These are the activations of a small neural network, seen along a few directions. Each row is one input.
In each table, some parts of the input vary, and every possible input appears once, in random order.
A made-up example of a description, with smaller parts first: one of 3 separate values, together with either a single point or one of 11 places around a ring or (one of 6 places along a line, together with one of 8 places around a ring).
Shared parts are said once, and a part with two or three values counts as separate values.

Other details of the inputs vary at random and push rows far along three fixed directions, the same in every table; ignore that.

Table:
x1: [ 18  22 -16 -22  28  26  19  -4  13  41  -4   0]
x2: [ 14  44  15 -42  -4  45  14 -30  36  21  19   7]
x3: [-47   5  -2   0  -8   1  -9 -19 -28 -38  48  10]
x4: [-22 -26  37  22 -63 -23 -13  27 -25 -46  29  -4]
x5: [  5  55   5 -44   3  47   8 -40  37  15  21  14]
x6: [ 19   0 -66   5  63  -2  10  17 -17  43 -33  -3]
x7: [ 37 -22  35  11 -19   4   3  54  15  18 -58  -5]
x8: [ 15  53   4 -44   8  46  10 -53  40  18  29  11]
x9: [-21 -11 -48  15  37 -45   0 -26 -11   3   6 -10]
x10: [ 46 -23  34  14 -34 -36   4  23  39  32 -48 -21]
x11: [-33 -13 -42   9  50  -3   4  -4 -39 -15  11   4]
x12: [-15 -11 -44  18  29 -20  -5  -1 -35 -10  12  -4]
x13: [-51   4  -6   3  -6 -31 -15 -60  -3 -42  48   1]
x14: [-18  -7 -45  16  40 -12  -7  -4 -33  -4   5   2]
x15: [ 29  -9  25   9 -19   6   0  47  12  29 -47  -3]
x16: [ 33 -38 -20  33  12 -25   6  76 -20  40 -64 -17]
x17: [ 37   9  48 -14 -52  17   0  10  31   6  -8  -2]
x18: [-29 -25 -30  20  37 -42   0 -26 -15 -14   2  -7]
x19: [ 26  20  59 -17 -51  29  -5  13  41   8 -19   7]
x20: [-12 -37  38  24 -70 -28 -15  25 -29 -55  25 -10]
x21: [-13 -35  48  22 -57 -17 -19  21 -18 -59  11   0]
x22: [  6  45  17 -38  15  50   6 -46  41   7  15  17]
x23: [-45   2   8  -5  -1  10  -3 -23 -20 -43  46  12]
x24: [ 21  -2 -55   6  62   2   6  23 -14  46 -46   0]
Each input here is: one of 4 places along a line, together with either a single point or one of 5 places along a line.
Changing only the place on the line of 4 turns x11 into x2. The same change can be made to x22. Which row results? -> x8
A walk changes only the place on the line of 5. It starts at x3 and steps to x15. List the rest of the walk in order. -> x19, x24, x14

Table:
x25: [ -7 -25 -11  24  -5 -25  -7  30 -27  -8  -9  -6]
x26: [  1  28 -28 -21  33  24   7 -23   6  20   6   8]
x27: [-12  27 -14 -20  39  27   9 -23  13  20   2  12]
x28: [  2  25 -24 -19  39  31   7 -19   4  11   3  10]
x29: [-27  -6 -27   9  21 -24  -7 -31 -15 -21  20  -2]
x30: [-12 -23  47  20 -70 -18 -14  31 -15 -34  16  -6]
x31: [  1  27  28 -24 -29  28  -4 -22  17 -14  28  10]
x32: [  8  32  32 -27 -29  37  -2 -21  24 -11  27  13]
x33: [ 14 -14 -13   9   3  -7   6  28 -14  16 -17  -8]
x34: [ 27   4  49  -6 -55  -4   0   2  39   7  -5  -9]
x35: [ 27   1  -9   1  11 -11   4   3  20  34 -28  -7]
x36: [ 27   0   3  -3  18  -5  10   1  31  35 -38  -5]
x37: [ 41  -5   1   3  14   9   7  37  19  45 -61  -4]
x38: [-11 -22 -12  26  -3 -22  -8  31 -31  -5  -9  -3]
x39: [-37   0 -25   8  22  -4  -8 -13 -27 -19  20   7]
x40: [ 23   3   6  -9  17  16  11  13  20  30 -34   2]
x41: [  1  26  41 -27 -22  39   2 -23  28 -16  23  14]
x42: [-16  13 -29  -6  36   7   2 -15  -6   4   3   7]
x43: [  5  27 -29 -22  29   7  13 -37  18  27  11  -1]
x44: [-32  -8  33   0 -36   1 -12 -17 -14 -57  44   7]
x45: [-25  -3 -25   3  21  -1  -6 -14 -29 -26  22   4]
x46: [  3 -27 -14  19  -4 -17   0  32 -35  -7  -3 -10]
x47: [-29   0 -32   2  15  -8   1 -11 -30 -16  32   0]
x48: [ -4 -31 -12  28   2 -41  -7  11 -17 -11 -15 -11]
x49: [  0 -28 -15  25  -4 -41  -6  13 -18  -5  -9 -12]
x50: [-22   7  34  -9 -27   9  -5 -17  11 -30  26   8]
x51: [ 21 -13 -12   8   6   2   7  32 -16  14 -15  -7]
x52: [ 36 -14  58   6 -43 -11   0  20  45  15 -39  -9]
Changing only one part turns x44 into x31. The same change can be made to x52. Which row results? -> x35
What is each input in this table made of? -> one of 4 places along a line, together with either one of 2 separate values or one of 5 places along a line
Which other rows does x32 become when the place on the line of 4 takes its other values? List them by row number. -> x28, x41, x51
